These are the activations of a small network on made-up records, seen along a few directions, one row for each record.
Each row is followed by the record's values for the fields GOVO, NIK, ZED, MEL, RERU, LEMUZ, GUKEN.
A field that a record lacks is written absent.
Other fields move the rows too, some of them a lot.
In the rows, 500 means zero.
Strong random noise was added to every row along 3 fixed directions; ignore it. To show where, here is one row again and again, with new noise each time:
[660 607 400 504 377 508 538 327 431 365 668 541 562 494 595 497 578 602
 317 474 444 408 655]
[535 550 380 547 496 461 562 395 432 409 584 591 613 506 531 465 510 484
 411 468 514 480 481]
[486 581 347 584 529 350 542 414 472 390 514 623 643 512 524 471 553 491
 469 522 598 575 434]
[489 441 462 544 407 521 509 574 534 643 513 391 499 475 363 399 371 514
 465 520 402 437 494]
[424 522 393 607 458 310 471 579 598 572 401 465 559 489 379 423 482 548
 551 621 562 610 437]

[469 360 563 408 478 714 523 441 429 575 585 526 583 470 390 495 344 474
 450 448 448 434 520] | GOVO is nif, NIK is zamiz, ZED is botog, MEL is fiv, RERU is absent, LEMUZ is musu, GUKEN is vizo
[439 528 466 506 425 371 354 553 674 564 411 476 571 414 387 461 471 670
 554 670 564 601 491] | GOVO is nif, NIK is zamiz, ZED is botog, MEL is fiv, RERU is lev, LEMUZ is absent, GUKEN is ledum
[629 484 614 411 408 448 360 586 583 530 341 431 225 501 320 712 590 547
 565 654 556 727 700] | GOVO is gineb, NIK is zerod, ZED is dekav, MEL is fiv, RERU is absent, LEMUZ is mav, GUKEN is vizo
[469 588 403 526 576 378 508 420 476 379 532 630 642 542 603 443 606 501
 535 498 609 506 465] | GOVO is nif, NIK is zamiz, ZED is dekav, MEL is fudun, RERU is goroz, LEMUZ is absent, GUKEN is ledum
[699 611 470 426 333 450 443 439 614 479 490 542 439 533 453 683 765 734
 401 568 366 540 811] | GOVO is gineb, NIK is zerod, ZED is dekav, MEL is fudun, RERU is absent, LEMUZ is tinot, GUKEN is ledum
[464 508 525 501 525 452 491 585 534 519 470 497 454 548 419 519 503 460
 595 537 503 561 458] | GOVO is gineb, NIK is zerod, ZED is dekav, MEL is fudun, RERU is napi, LEMUZ is absent, GUKEN is ledum
[552 611 449 487 469 341 406 443 569 390 476 538 499 556 558 512 696 618
 516 581 601 560 618] | GOVO is nif, NIK is zamiz, ZED is dekav, MEL is fudun, RERU is kufe, LEMUZ is absent, GUKEN is vizo
[547 558 468 482 467 491 534 414 476 426 563 593 565 558 500 543 541 539
 479 492 482 502 503] | GOVO is gineb, NIK is zerod, ZED is botog, MEL is fiv, RERU is napi, LEMUZ is absent, GUKEN is ledum
[542 527 522 415 526 564 492 353 411 348 596 622 565 492 557 588 578 507
 452 490 583 536 624] | GOVO is nif, NIK is zamiz, ZED is dekav, MEL is fudun, RERU is absent, LEMUZ is musu, GUKEN is vizo
[453 563 296 530 507 375 531 366 546 498 465 714 815 506 480 502 633 632
 444 537 498 550 488] | GOVO is nif, NIK is zamiz, ZED is botog, MEL is fiv, RERU is absent, LEMUZ is rumis, GUKEN is ledum
[499 379 643 377 599 634 471 528 455 500 431 565 348 521 298 708 448 302
 581 488 551 644 479] | GOVO is gineb, NIK is zerod, ZED is dekav, MEL is fudun, RERU is absent, LEMUZ is mav, GUKEN is vizo
[493 460 634 452 375 666 513 565 532 557 638 321 417 391 575 450 381 575
 470 554 442 433 639] | GOVO is nif, NIK is zamiz, ZED is dekav, MEL is fudun, RERU is absent, LEMUZ is tinot, GUKEN is ledum
[574 493 586 424 357 535 380 568 633 585 468 420 383 434 323 586 434 631
 502 608 422 532 581] | GOVO is gineb, NIK is zerod, ZED is botog, MEL is fiv, RERU is lev, LEMUZ is absent, GUKEN is ledum
[297 476 429 587 700 407 558 554 470 474 462 610 631 522 423 440 434 277
 619 481 624 576 247] | GOVO is gineb, NIK is zamiz, ZED is dekav, MEL is fudun, RERU is vap, LEMUZ is absent, GUKEN is ledum
[379 620 394 675 559 185 545 546 605 384 385 419 526 540 745 386 582 564
 614 569 683 575 340] | GOVO is nif, NIK is zamiz, ZED is botog, MEL is fep, RERU is napi, LEMUZ is absent, GUKEN is ledum
[521 607 425 707 388 335 432 548 693 616 301 422 395 557 504 362 620 671
 625 525 527 464 540] | GOVO is nif, NIK is zamiz, ZED is botog, MEL is fiv, RERU is kufe, LEMUZ is absent, GUKEN is vizo
[414 569 406 533 593 389 500 454 497 390 533 601 646 527 562 442 573 490
 548 529 613 575 432] | GOVO is nif, NIK is zamiz, ZED is dekav, MEL is fudun, RERU is napi, LEMUZ is absent, GUKEN is ledum
[657 649 632 453 401 438 410 559 715 583 401 263 356 626 557 407 620 596
 419 499 437 539 652] | GOVO is nif, NIK is zamiz, ZED is dekav, MEL is fudun, RERU is kufe, LEMUZ is absent, GUKEN is vizo
[542 511 571 426 524 473 438 431 520 397 458 561 419 496 408 673 593 459
 514 567 629 640 618] | GOVO is gineb, NIK is zamiz, ZED is dekav, MEL is fudun, RERU is absent, LEMUZ is mav, GUKEN is vizo
[713 599 601 379 355 603 435 357 489 317 584 446 304 488 671 657 673 614
 377 546 531 478 828] | GOVO is nif, NIK is zamiz, ZED is dekav, MEL is fudun, RERU is absent, LEMUZ is mav, GUKEN is vizo
[420 617 403 535 557 359 400 466 496 347 451 572 564 522 503 552 655 528
 529 609 669 675 480] | GOVO is nif, NIK is zamiz, ZED is dekav, MEL is fudun, RERU is fop, LEMUZ is absent, GUKEN is ledum
[456 509 570 527 584 469 502 607 573 448 457 470 371 443 522 504 437 383
 553 535 590 505 395] | GOVO is gineb, NIK is zamiz, ZED is dekav, MEL is fudun, RERU is lev, LEMUZ is absent, GUKEN is ledum
[555 574 422 476 404 526 512 342 476 415 663 545 657 512 593 434 551 654
 387 494 456 410 596] | GOVO is nif, NIK is zamiz, ZED is botog, MEL is fiv, RERU is napi, LEMUZ is absent, GUKEN is ledum
[479 524 546 501 355 535 513 488 567 494 586 409 541 404 590 460 454 673
 471 619 535 511 600] | GOVO is nif, NIK is zamiz, ZED is botog, MEL is fiv, RERU is absent, LEMUZ is tinot, GUKEN is ledum
[475 430 655 487 472 520 494 577 529 668 545 421 330 476 350 462 485 517
 441 486 455 444 495] | GOVO is gineb, NIK is zamiz, ZED is dekav, MEL is fudun, RERU is kufe, LEMUZ is absent, GUKEN is vizo
[448 510 581 554 524 478 581 560 499 409 565 330 411 419 749 450 448 508
 543 503 571 464 501] | GOVO is nif, NIK is zamiz, ZED is dekav, MEL is fiv, RERU is absent, LEMUZ is tinot, GUKEN is ledum
[349 568 480 527 474 382 405 581 552 611 392 464 622 448 387 469 470 590
 586 653 599 630 509] | GOVO is nif, NIK is zamiz, ZED is dekav, MEL is fudun, RERU is absent, LEMUZ is puf, GUKEN is ledum
[505 592 543 470 304 488 401 494 562 524 608 375 567 364 517 488 507 760
 464 684 478 531 747] | GOVO is nif, NIK is zamiz, ZED is dekav, MEL is fudun, RERU is absent, LEMUZ is fati, GUKEN is ledum
[660 626 445 441 500 447 523 277 425 256 565 728 538 612 601 651 699 526
 428 448 567 521 566] | GOVO is gineb, NIK is zerod, ZED is botog, MEL is fiv, RERU is kufe, LEMUZ is absent, GUKEN is vizo
[414 428 538 464 400 677 523 479 454 633 651 450 690 376 430 413 273 582
 441 527 397 410 528] | GOVO is nif, NIK is zamiz, ZED is botog, MEL is fiv, RERU is absent, LEMUZ is fati, GUKEN is ledum
[334 378 500 526 443 346 450 545 476 602 490 578 612 487 552 449 476 367
 503 457 577 507 285] | GOVO is nif, NIK is zamiz, ZED is botog, MEL is fiv, RERU is kufe, LEMUZ is absent, GUKEN is vizo
[489 584 493 484 278 436 429 434 594 532 590 431 668 371 500 468 508 823
 466 707 513 554 698] | GOVO is nif, NIK is zamiz, ZED is botog, MEL is fiv, RERU is absent, LEMUZ is rumis, GUKEN is ledum
[548 440 315 549 418 407 479 588 643 762 330 478 542 599 335 363 554 616
 454 478 306 387 506] | GOVO is nif, NIK is zamiz, ZED is botog, MEL is fep, RERU is goroz, LEMUZ is absent, GUKEN is ledum
[470 550 439 553 513 385 509 487 555 452 416 542 516 579 602 444 561 504
 542 524 612 498 422] | GOVO is nif, NIK is zamiz, ZED is botog, MEL is fiv, RERU is kufe, LEMUZ is absent, GUKEN is vizo
[552 613 466 548 487 248 429 504 591 374 433 388 390 550 668 485 691 626
 552 547 596 515 594] | GOVO is nif, NIK is zamiz, ZED is dekav, MEL is fiv, RERU is kufe, LEMUZ is absent, GUKEN is vizo
[436 477 561 506 526 491 534 516 492 451 600 380 510 405 616 463 430 544
 528 503 536 509 532] | GOVO is nif, NIK is zamiz, ZED is dekav, MEL is fiv, RERU is absent, LEMUZ is tinot, GUKEN is ledum
[467 382 524 383 673 674 543 367 338 420 490 751 590 547 409 654 426 282
 530 393 591 603 349] | GOVO is nif, NIK is zerod, ZED is botog, MEL is fiv, RERU is absent, LEMUZ is mav, GUKEN is vizo
[320 434 530 502 542 526 519 558 483 586 559 501 671 388 445 416 340 481
 587 573 547 548 425] | GOVO is nif, NIK is zamiz, ZED is dekav, MEL is fudun, RERU is absent, LEMUZ is rumis, GUKEN is ledum
[470 395 462 495 643 609 641 486 358 500 560 649 570 561 437 480 351 286
 494 357 466 496 282] | GOVO is gineb, NIK is zerod, ZED is botog, MEL is fep, RERU is napi, LEMUZ is absent, GUKEN is ledum
[407 525 495 552 569 355 418 549 547 524 375 559 633 442 528 383 475 346
 609 449 550 557 329] | GOVO is nif, NIK is zamiz, ZED is dekav, MEL is fudun, RERU is lev, LEMUZ is absent, GUKEN is ledum
[494 425 544 490 493 564 490 546 532 561 537 353 461 421 518 414 322 534
 473 436 406 342 446] | GOVO is nif, NIK is zamiz, ZED is botog, MEL is fep, RERU is lev, LEMUZ is absent, GUKEN is ledum

Here are new rows. What are their fields?
[600 382 673 533 372 629 425 504 447 573 659 445 466 523 516 500 464 657
 330 530 355 316 657] | GOVO is nif, NIK is zamiz, ZED is botog, MEL is fiv, RERU is kufe, LEMUZ is absent, GUKEN is vizo
[479 465 536 557 591 378 521 600 550 502 416 365 331 555 516 468 484 379
 589 432 521 420 433] | GOVO is gineb, NIK is zamiz, ZED is dekav, MEL is fiv, RERU is kufe, LEMUZ is absent, GUKEN is vizo
[442 635 405 598 395 187 418 524 706 507 384 471 589 519 424 460 622 708
 579 712 617 642 541] | GOVO is gineb, NIK is zamiz, ZED is botog, MEL is fiv, RERU is napi, LEMUZ is absent, GUKEN is ledum
[466 490 504 437 536 492 472 423 470 432 451 657 594 522 433 624 534 521
 558 556 629 689 476] | GOVO is nif, NIK is zerod, ZED is botog, MEL is fiv, RERU is absent, LEMUZ is musu, GUKEN is vizo
[546 565 548 462 659 545 557 455 420 262 546 667 401 493 654 638 518 300
 508 428 608 542 376] | GOVO is gineb, NIK is zerod, ZED is dekav, MEL is fudun, RERU is lev, LEMUZ is absent, GUKEN is ledum
[469 504 499 487 667 407 511 512 474 404 413 664 462 611 449 597 575 326
 617 470 627 623 364] | GOVO is gineb, NIK is zerod, ZED is dekav, MEL is fudun, RERU is kufe, LEMUZ is absent, GUKEN is vizo
[406 509 539 533 327 443 440 573 633 664 489 365 592 369 329 471 368 675
 530 697 483 554 588] | GOVO is gineb, NIK is zamiz, ZED is botog, MEL is fiv, RERU is absent, LEMUZ is fati, GUKEN is ledum
[473 447 605 441 550 528 425 636 568 553 442 489 375 453 331 577 403 427
 590 549 501 586 429] | GOVO is gineb, NIK is zerod, ZED is dekav, MEL is fudun, RERU is lev, LEMUZ is absent, GUKEN is ledum
[513 604 459 586 645 318 572 472 471 265 458 492 390 591 843 474 644 402
 552 412 660 454 412] | GOVO is nif, NIK is zamiz, ZED is dekav, MEL is fiv, RERU is kufe, LEMUZ is absent, GUKEN is vizo
[601 498 526 452 621 553 566 436 358 341 567 521 383 603 697 543 552 381
 496 305 472 372 469] | GOVO is nif, NIK is zerod, ZED is dekav, MEL is fiv, RERU is kufe, LEMUZ is absent, GUKEN is vizo
[612 515 445 507 457 434 510 446 515 490 481 537 471 562 465 492 539 514
 438 479 498 449 559] | GOVO is gineb, NIK is zamiz, ZED is botog, MEL is fep, RERU is kufe, LEMUZ is absent, GUKEN is vizo
[396 419 551 471 545 565 565 499 465 536 532 612 625 459 375 558 349 435
 570 516 544 609 390] | GOVO is gineb, NIK is zerod, ZED is botog, MEL is fiv, RERU is absent, LEMUZ is tinot, GUKEN is ledum
[582 564 559 463 451 560 459 510 535 405 571 435 383 431 650 490 509 553
 445 527 500 403 582] | GOVO is nif, NIK is zamiz, ZED is dekav, MEL is fudun, RERU is lev, LEMUZ is absent, GUKEN is ledum
[486 567 468 553 528 375 513 502 520 395 554 380 479 511 676 418 564 567
 517 487 524 461 516] | GOVO is nif, NIK is zamiz, ZED is dekav, MEL is fiv, RERU is napi, LEMUZ is absent, GUKEN is ledum
[500 430 609 503 370 606 527 669 590 658 484 292 314 523 420 457 366 521
 534 537 367 413 480] | GOVO is gineb, NIK is zerod, ZED is botog, MEL is fiv, RERU is napi, LEMUZ is absent, GUKEN is ledum
[557 664 449 520 423 362 426 426 608 321 493 534 514 437 670 521 623 679
 464 635 636 558 552] | GOVO is nif, NIK is zamiz, ZED is botog, MEL is fiv, RERU is lev, LEMUZ is absent, GUKEN is ledum
[488 506 580 437 514 588 560 452 401 435 639 582 564 428 509 591 440 461
 513 514 509 541 525] | GOVO is gineb, NIK is zerod, ZED is dekav, MEL is fudun, RERU is absent, LEMUZ is rumis, GUKEN is ledum
[590 508 385 424 595 480 462 358 500 422 379 730 537 610 432 664 746 455
 434 436 506 553 581] | GOVO is nif, NIK is zamiz, ZED is dekav, MEL is fudun, RERU is absent, LEMUZ is mav, GUKEN is vizo
[485 456 464 503 580 509 568 431 461 493 502 624 578 582 438 476 451 368
 493 398 515 401 393] | GOVO is gineb, NIK is zamiz, ZED is botog, MEL is fiv, RERU is kufe, LEMUZ is absent, GUKEN is vizo
[365 412 539 549 552 569 548 674 534 607 493 361 436 506 511 342 352 382
 586 491 476 414 353] | GOVO is nif, NIK is zamiz, ZED is dekav, MEL is fudun, RERU is napi, LEMUZ is absent, GUKEN is ledum
